Each row below is a small network's average activation on inputs in which a field has the value named, seen along a few directions.
Values that are neighbours, or in one group, have similar rows; names and order tell nothing.
(in the rows, 500 means zero)
Random noise pushes rows far along 3 fixed directions. That doesn't count. These rows show it; they differ only by the noise:
[339 564 669 439 433 572 573 672 507 539 334 400 655 513 527 447]
[350 538 599 450 410 540 550 643 469 531 429 430 659 513 493 372]
[485 503 551 510 563 531 466 474 526 480 414 463 603 492 483 575]
[480 512 567 510 571 541 474 489 551 481 364 454 576 490 499 629]
[420 462 368 526 419 454 469 544 481 481 534 520 493 495 437 456]


Field Lat:
l1: [746 525 639 501 632 493 431 293 555 492 612 413 735 455 521 542]
l11: [576 503 753 477 482 562 579 520 512 568 565 385 679 530 570 393]
l7: [456 564 394 486 453 463 513 505 533 509 457 581 138 572 532 571]
l3: [696 429 539 473 785 552 403 185 513 459 425 583 444 585 513 682]
l10: [416 445 444 517 440 452 576 610 515 493 520 479 454 402 496 481]
l8: [615 575 682 547 644 548 498 441 556 536 506 500 524 547 651 646]
l5: [345 519 435 441 374 561 579 715 469 543 361 472 393 452 488 443]
l2: [401 589 615 434 404 555 525 615 390 463 543 467 737 438 443 269]
l4: [664 521 600 525 637 574 497 372 585 496 373 523 371 588 609 721]
l9: [424 532 557 449 528 501 549 496 393 484 399 549 545 539 489 444]
l6: [662 424 370 572 590 416 418 378 547 505 705 514 491 405 442 535]
The values of Lat form a ring.
Question: Going along Lat from l11 by way of its neighbour l8, in what order are l5, l2, l4, l9 met?
Answer: l4, l9, l5, l2
Question: Which values are neighbours of l6? Give them in the order they are listed.
Answer: l1, l10

Field Kuze:
d5: [341 524 441 578 596 597 512 562 523 485 197 487 353 554 527 701]
d8: [398 767 816 413 403 690 630 728 479 524 465 367 894 496 642 327]
d1: [768 380 459 569 591 425 387 181 460 417 641 609 389 584 393 556]
d3: [429 479 488 545 477 458 462 529 566 465 477 422 583 406 470 664]
d9: [515 456 360 582 322 397 583 629 572 593 556 518 208 560 540 576]
d4: [394 544 609 398 614 650 555 481 494 485 260 432 508 480 530 490]
d2: [388 483 407 501 404 420 524 544 465 496 562 614 235 630 510 403]
d6: [620 472 338 410 433 372 576 517 648 543 489 522 349 549 516 508]
d12: [755 402 384 621 569 454 320 244 559 460 741 515 435 477 465 572]
d11: [437 565 726 411 710 625 499 586 520 527 283 414 718 389 457 589]
d10: [413 623 873 383 635 708 566 511 512 558 144 471 574 596 666 626]
d13: [330 420 581 382 324 509 613 715 333 531 619 433 912 400 430  70]
d7: [447 548 360 574 268 338 505 672 457 529 674 526 369 410 516 444]
The values of Kuze form a ring.
Question: Going along Kuze from d10 by way of its neighbour d2, in what order are d5, d1, d9, d13 met?
Answer: d1, d9, d13, d5
Question: Which values are neighbours of d8? Give them in the order they are listed.
Answer: d3, d7
